Each row below holds a small network's activations on one input, seen along a few directions.
Each table varies a few parts of the input and shows all the possible inputs, shuffled.
A made-up example of a description, with smaller parts first: values(3) and (point or line(11) or (line(4) and ring(5))).
Shared parts are said once, and a part with two or three values counts as separate values.

Other details of the inputs shift rows strongly along two fixed directions, in all tables alike. That doesn't count.

Table:
row 1: [ -1  -4  16  26  -4  24  20  14 -25 -14  17]
row 2: [ -7  -9  -5  29  -3  37   5   6 -19 -13  17]
row 3: [ -3   4  -9  14  25  35  15  -1 -15  -8  14]
row 4: [ -24   -4  -32  -18   41 -100  -10   48   44   -9  -32]
row 5: [ -2   9  21  -5  15  30  22 -13   6   4  17]
row 6: [ -7 -14   8  27  10  34   6  11  11  -4  34]
row 7: [ 11 -17 -10   8  -5  27   6   5   0  -5  40]
row 8: [  21   36  -10  -60 -102   -2  -38  -33    2   15  -45]
row 9: [ 18 -18 -27  16  27  20  57  13  20   8 -13]
row 10: [-2  5  0  5 19 40 11 -8 13  4 21]
row 11: [  1  13   9  -1   7  32  22 -15 -26  -7   2]
row 12: [ -1   9  22   4 -10  25  21  -7 -30 -10   3]
row 13: [-14  -4 -20 -24  69 -75 -52  52  18  -6   5]
row 14: [  23   28  -19  -45 -119    2  -46  -28    5   14  -39]
row 15: [-3  3 35  3  4 22 24  0  2 -1 21]
row 16: [  1  -6   4  39  19   1  30 -28 -19  25  12]
row 17: [ -6   3   4   1  46 -96 -52  15   7   5 -31]
row 18: [ 22  40 -24 -65 -85   4 -38 -41   5  18 -45]
row 19: [ -5 -45  10  24   8   8  30 -18 -10   7  10]
row 20: [-18 -21  -1   1  40 -91 -51  16   7 -18 -42]
row 21: [-4 -8 28 21  0 22 18 14  5 -4 32]
Description of these inputs: values(2) or line(4) or (values(3) and ring(5)).
What sort of input is row 7? -> values(3) and ring(5)

Table:
row 22: [ 11  -8  12  32 -19  79  79 -51 -11   2  24]
row 23: [ 19  -6  24  20 -38  87  55 -27 -15  -3  56]
row 24: [ 14  21 -49 -23 -56 -12 -21 -35  35  30 -63]
row 25: [-31  -5  11  -7  61 -67 -69  60  -2 -15  -3]
row 26: [ -7 -46  28  60 117  -5  70  18 -13 -18  72]
row 27: [ 18  18 -63 -36 -70 -13 -10 -24  29  12 -69]
row 28: [ 34 -14 -15  10 -12  78 100 -52  11  14  20]
row 29: [  4  19  -7 -27 -82   9 -53 -18   1   7 -32]
row 30: [-25  -1  17 -17  40 -78 -58  61   9 -12  -1]
row 31: [  8  19 -22 -12 -68 -11 -23 -29   0  16 -77]
row 32: [  1  23 -10 -27 -76   5 -65 -16  -2   6 -40]
row 33: [-29   5  11 -15  55 -70 -70  57  -1 -14  -8]
row 34: [ 19  14  25   6 -32  85  50 -30 -20  -3  49]
row 35: [-19 -19  -6   3  67 -97 -30  37  -1   2 -17]
row 36: [-17 -20  44  34 113  10  43  50 -20 -25  89]
Describe the family of inputs behind these rows. -> values(3) or line(4) or ring(8)
A walk changes only the ring(8) part. It starts at row 23 and steps to row 29. List the rest of the walk in order. -> row 32, row 25, row 33, row 36, row 34, row 30

Table:
row 37: [-31  -6  21  19  39 -76 -45  35 -14  -6 -30]
row 38: [-14  16   9 -30  39 -62 -39  42  17  -2  -1]
row 39: [-26 -48  31  52 111   3  35  73  -7 -36  94]
row 40: [ 22  13 -50 -37 -77   3   3 -51  31  27 -88]
row 41: [-16 -10   7   4  42 -69 -60  11  -3   2 -20]
row 42: [ 13 -16   9  21  -7  79  49  -1 -11  -7  59]
row 43: [-20  -4  25   4  26 -67 -37  27 -17 -14 -26]
row 44: [ 12 -12  30  23  -3  61  66 -44 -35  -5  50]
row 45: [ 12  41 -20 -46 -78  32 -42 -24   0  10 -39]
row 46: [-15  -5   7 -19  24 -66 -40  48  25  -4   5]
row 47: [ 23  24 -61 -31 -84   6   2 -58  39  21 -75]
row 48: [ 17  25 -18 -40 -98  19 -40 -24  13  14 -33]
row 49: [ -6 -17 -41   7  58 -88  -5  31  20   8 -34]
row 50: [  6   4  14  17   5  84  45 -10 -17 -15  54]
row 51: [  7 -13  22  52  -5  69  53 -42 -29   8  30]
row 52: [ 17   9  14   5   8  75  55 -14 -11  -2  55]
Describe the family of inputs behind these rows. -> values(3) or ring(5) or (values(2) and line(4))
A walk changes only the line(4) part. It starts at row 46 and steps to row 48. List the rest of the walk in order. -> row 42, row 39

Table:
row 53: [ 24  -1  -9   9 -25  54  94 -40   7   7  -5]
row 54: [-11 -13  37  16  41 -26  -5  17 -15  -9  26]
row 55: [ 25 -14 -28  33 -30  76  70 -62  16  21   4]
row 56: [-10   2  28   8  54 -22  -5  17 -11  -3  23]
row 57: [ -7  13 -12 -23 -63 -21 -58   6   8  -2 -34]
row 58: [ -3  16   1 -40 -60 -23 -59   3  11   5 -25]
row 59: [ 19   1   4  27 -36  82  44 -43 -26  -1   9]
row 60: [ -2  18 -26 -25 -52 -13 -55  13   7   7 -43]
row 61: [-16  -3  11   6  61 -15  -1  17 -14 -10  12]
row 62: [  4  33  -7 -47 -44 -17 -58   2  18   5 -27]
row 63: [-13  -3   0  -7  51  -6  -2  37   5 -13  29]
row 64: [  9 -29 -23  13  62 -44  39  10  12   3  11]
row 65: [-19 -20  24  32  43 -27  -4  24 -18 -12  18]
Describe the family of inputs behind these rows. -> values(3) or (values(2) and ring(5))
What sort of input is row 62? -> values(2) and ring(5)
